Each row below holds a small network's activations on one input, seen along a few directions.
In each table, some parts of the input vary, and every possible input appears once, in random order.
Descriptions start from the smaller parts, as in this example, which fits no table here: one of 6 places along a line, together with either a single point or one of 9 places around a ring or (one of 2 separate values, together with one of 8 places around a ring).
Shared parts are said once, and a part with two or three values counts as separate values.
(in the rows, 128 means zero)

Other details of the inputs vary at random and push rows far along two fixed directions, the same in every table; ignore that.

Rows:
row 1: [ 82  91 117  84 207  98 130 154 132 130 116 184 144 140]
row 2: [168 116 138 197  72 137 124 110 125 103 158  75 135 162]
row 3: [ 76 104 112 132 187 107 169 162 165 152 135 186 163 146]
row 4: [125 146 124 102 144  48 150  84 204  87 135 111  41 163]
row 5: [ 70 156 130  59 176 110 150 146 182 152 110 180 101 126]
row 6: [157 127 139 107 131 177  86 141  68 172 127 160 165 107]
row 7: [105 119 114 119 139  68 152  95 200  66 135 109  39 152]
row 8: [190 136 136 191  76 125 123  99 124 120 165  84 131 162]
row 9: [123 165 145  91  80 184 107 168 122 176 125 135 152  93]
row 10: [178 157 125 131  69 129 109  82 123 106 121  62  84 113]
row 11: [ 63 124 100  74 182 111 155 148 165 139  91 165 116  99]
row 12: [ 89 135 111 120 205  94 184 149 142 147 105 176 163 134]
row 13: [135 119 109 143 190  32 160  76 141  73 130 103  86 161]
row 14: [136 146 142 149 106 185 124 159 102 184 140 152 190 126]
row 15: [138 165 149  89  84 178 105 162 128 189 124 136 151  92]
row 16: [162 157 120 133  65 135 111  88 117  93 122  60  85 114]
row 17: [174  91 119 166  93 140  93  97  82  75 152  90 104 134]
row 18: [116 145 151  96  81 191 106 174 130 172 116 126 154  92]
row 19: [128 112 155 131 101 181  85 166  97 168 139 161 181 124]
row 20: [ 82 109 105 133 205 106 186 152 144 140 104 176 159 121]
row 21: [165 108 123 187 106 141 122  86  76  79 132  70 107 117]
row 22: [126 124 145 134 141 191 116 142  64 160  99 131 171  90]
row 23: [115 138 139 105  83 196 110 172 126 168 124 136 149  82]
row 24: [ 63 136 136  64 176 116 148 151 190 148 102 172 102 126]
row 25: [156 137 126 138  65 142 109  93 125  89 113  51  86 113]
row 26: [195 142 129 192  95 124 140  88 103 107 134  74 128 136]
row 27: [ 96 116 129  95 187  77 128 155 158 161 142 205 154 157]
row 28: [123 106 107 171 170  44 185  98 166  64 123  96 106 171]
row 29: [127 105 143 139 103 186  90 163  93 164 145 171 175 113]
row 30: [135 131 149 126 101 175  87 160  90 172 147 169 179 125]
row 31: [129 101 101 124 170  37 133  93 141  56 151 121  84 178]
row 32: [172 134 129 173 105 130 119  82  73  86 134  70 112 128]
Description of these inputs: one of 4 places along a line, together with either one of 3 separate values or one of 5 places around a ring.
Changing only the place on the line of 4 turns row 17 into row 31. The same change can be made to row 23. Which row results?
> row 9
Which other rows does row 4 become when the choice among 3 separate values takes its other values? List them by row number.
> row 10, row 15
Which other rows does row 30 become when the place on the line of 4 takes its other values? List them by row number.
> row 19, row 27, row 29
Which other rows does row 25 become when the place on the line of 4 takes its other values? List them by row number.
> row 10, row 11, row 16

Rows:
row 33: [ 84  93 100 129 216  38 188 125 187 107 103 143 125 148]
row 34: [ 56 124 111  58 173  59 162 141 227 101 113 138  60 137]
row 35: [ 90 125 146  89 155 172  99 170  88 174 109 180 184 117]
row 36: [161 121 156 169  62 174  96 123  81  98 142  67 135 134]
row 37: [122 143 150 118 146 177 128 169 131 210 132 202 183 131]
row 38: [180  96 134 177  78 175 105 113  84 104 126  67 134 106]
row 39: [205 127 132 177  83 160 115  96  83 127 121  69 143 118]
row 40: [ 80  88 113 111 197  48 144 127 194 106 154 191 101 188]
row 41: [166 130 121 177 118  27 149  63 155  34 155  45  75 207]
row 42: [ 65 125  94 125 220  54 204 111 171  95 101 148  99 136]
row 43: [ 87 150 139  41 120 184  97 167 140 186  93 174 127  80]
row 44: [120 131 157 107 151 169 108 167 115 204 142 209 173 123]
row 45: [ 94 141 124 115 125 165 136 189 126 193 124 180 198  99]
row 46: [ 96 109 152 117 140 191 120 184 131 188 139 199 174 120]
row 47: [109 160 122 106 175 184 156 144  87 188  88 173 168  84]
row 48: [185 143 160 159  74 152  83 105  65 114 146  76 134 137]
row 49: [ 82 146 118  46 183  37 151 121 213 113 116 151  62 139]
row 50: [109 150 129  96 182 176 133 144  72 181  96 181 158  76]
row 51: [ 69  97  90 106 183  38 169 155 193  92 149 162 119 161]
row 52: [170 131 122 164  84 182  99  85  57  93 122  84 103 101]
row 53: [ 86 130 125 107 170 197 145 163  88 164  92 171 158  73]
row 54: [174 117  99 166 100  12 130  72 155  33 186  67  66 186]
row 55: [187  99 128 167  81 167  83  98  72 107 124  80 130 112]
row 56: [204 117 139 167  89 153  92  96  68 121 130  76 133 110]
row 57: [157  98  88 166  92  25 121  74 159  20 180  71  63 188]
row 58: [195 152 123 171  44 153 108 116  97 125 159  83 146 132]
row 59: [164 141 157 184  58 165 109 114  90 113 135  64 145 135]
row 60: [160 167 148 136  26 179 105 109 142 126 122  53  89  98]
row 61: [ 99 130 153 132 136 182 133 177 140 203 131 197 184 121]
row 62: [ 82 157 110  57 179  46 171 122 229 120 108 141  73 146]
Describe the family of inputs behind these rows.
> one of 5 places around a ring, together with either a single point or one of 5 places along a line
Changing only the place on the ring of 5 turns row 60 into row 43. The same change can be made to row 59. Which row results?
> row 35
Start at row 53 and move only the place on the line of 5, one step at a time. The first step leads to row 38. Which rows follow, in order?
> row 36, row 51, row 46
Which other rows does row 38 become when the place on the ring of 5 takes its other values? List them by row number.
> row 33, row 39, row 55, row 56

Rows:
row 63: [102 137 137 110 121 199 126 160  99 171 102 142 154  75]
row 64: [120 133 106  97 155  93 137 126 144 119 126 147 104 129]
row 65: [ 87 108 122 101 159  96 148 143 180 120 123 140 110 145]
row 66: [135 127 125 138 120  83 144 103 178  88 135  82  84 158]
row 67: [172 122 115 154  70 122 110  91 123  66 152  72  78 131]
row 68: [122 130 141 122 149 162 112 165  88 181 139 185 187 131]
row 69: [150 118 119 154  98 100 121  81 126  54 144  61  66 133]
row 70: [174 160 132 131  76 176 114 117  97 143 126 103 128  98]
row 71: [187 107 125 189 114 118 113  76  83  83 145  87 106 148]
row 72: [108  97 121 150 174 136 151 138 116 138 116 161 153 126]
row 73: [115 156 138 116 123 188 134 150 106 172 100 129 151  78]
row 74: [180 139 140 146  77 120 112  86 134  95 143  62  88 146]
row 75: [ 98 124 122 141 179  82 168 146 160 131 141 161 152 166]
row 76: [105 143 127  83 143 150 112 156 129 185 122 185 150 111]
row 77: [122 112 132 119 132 179 101 168  76 169 119 160 197  96]
row 78: [104 125 118 120 119 126 135 139 160 136 132 142 123 129]
row 79: [116 135 120 106 152 110 130 118 122 120 118 125 103 117]
row 80: [167 132 156 159  37 183  94 128 113 129 145  88 122 116]
row 81: [102 132 132  94 123 177 105 162 125 178 126 179 158 100]
row 82: [ 90 130 120  83 180  86 135 126 148 118 106 152 105 139]
row 83: [142 108 143 150 130 212 102 145  57 167 120 161 181  93]
row 84: [153 140 127 161  89 100 136  81 146  64 125  51  75 148]
row 85: [164 124 153 133  60 202  75 130  94 136 138  97 130 107]
row 86: [105 134 122 102 124 181 133 168 122 169 110 162 154  88]
row 87: [165 149 125 146  82 109 122  88 144 107 147  89  95 143]
row 88: [125 161 141 103 129 182 126 139  94 175 102 136 149  80]
row 89: [162 153 159 147  58 183 105 137 119 154 133 102 138 109]
row 90: [147 105 125 188 103  98 137 111 133  79 167  96 120 176]
row 91: [174 129 130 184 105  83 135  86 125  81 168  86 113 181]
row 92: [115 143 138 100 148  91 140 132 168 141 130 150 117 141]
row 93: [ 71 114 116  85 186  80 143 132 165 102 110 156 103 140]
row 94: [100 127 131 113 127 147 131 139 133 127 104 128 125 117]
row 95: [106 126 130  92 160  75 128 136 167 129 135 160 106 149]
row 96: [ 93 139 111 111 156  83 160 133 191 134 126 149 115 142]
row 97: [115 121 111 118 181  67 154 128 138 124 121 142 149 145]
row 98: [123 148 117 118 127 139 148 140 143 142 116 132 129 108]
row 99: [197 132 145 187  91 185 110  95  57 135 130  95 149 114]
row 100: [168 131 131 172  84 155 118 126  90 129 128  84 163 117]
row 101: [136 121 151 144 105 204  94 165  71 172 147 164 194 117]
row 102: [ 97 107 110 144 214  77 180 125 154 122 114 161 136 147]
row 103: [114 124 129  89 155 108 119 135 147 137 125 146 114 139]
row 104: [ 88 100 110 120 175  99 151 160 137 136 116 159 166 131]
row 105: [148 111 132 146  93  77 113  97 162  65 162  89  71 161]
row 106: [100 105 103 106 201  51 145 136 139 117 124 160 141 153]
row 107: [ 95 143 123  90 177  83 154 118 160 119 102 140 108 140]
Changing only one part turns row 105 into row 80. The same change can be made to row 93. Which row results?
> row 94
Changing only one part turns row 86 into row 64. The same change can be made to row 63. Which row results?
> row 79
Describe the family of inputs behind these rows.
> one of 5 places around a ring, together with either one of 3 separate values or one of 6 places around a ring
List by row number the other rows that have the place on the ring of 5 in common with row 74.
> row 70, row 87, row 88, row 91, row 92, row 97, row 99, row 107
List by row number the other rows that have the place on the ring of 5 in common with row 73.
> row 66, row 75, row 84, row 89, row 96, row 98, row 100, row 102
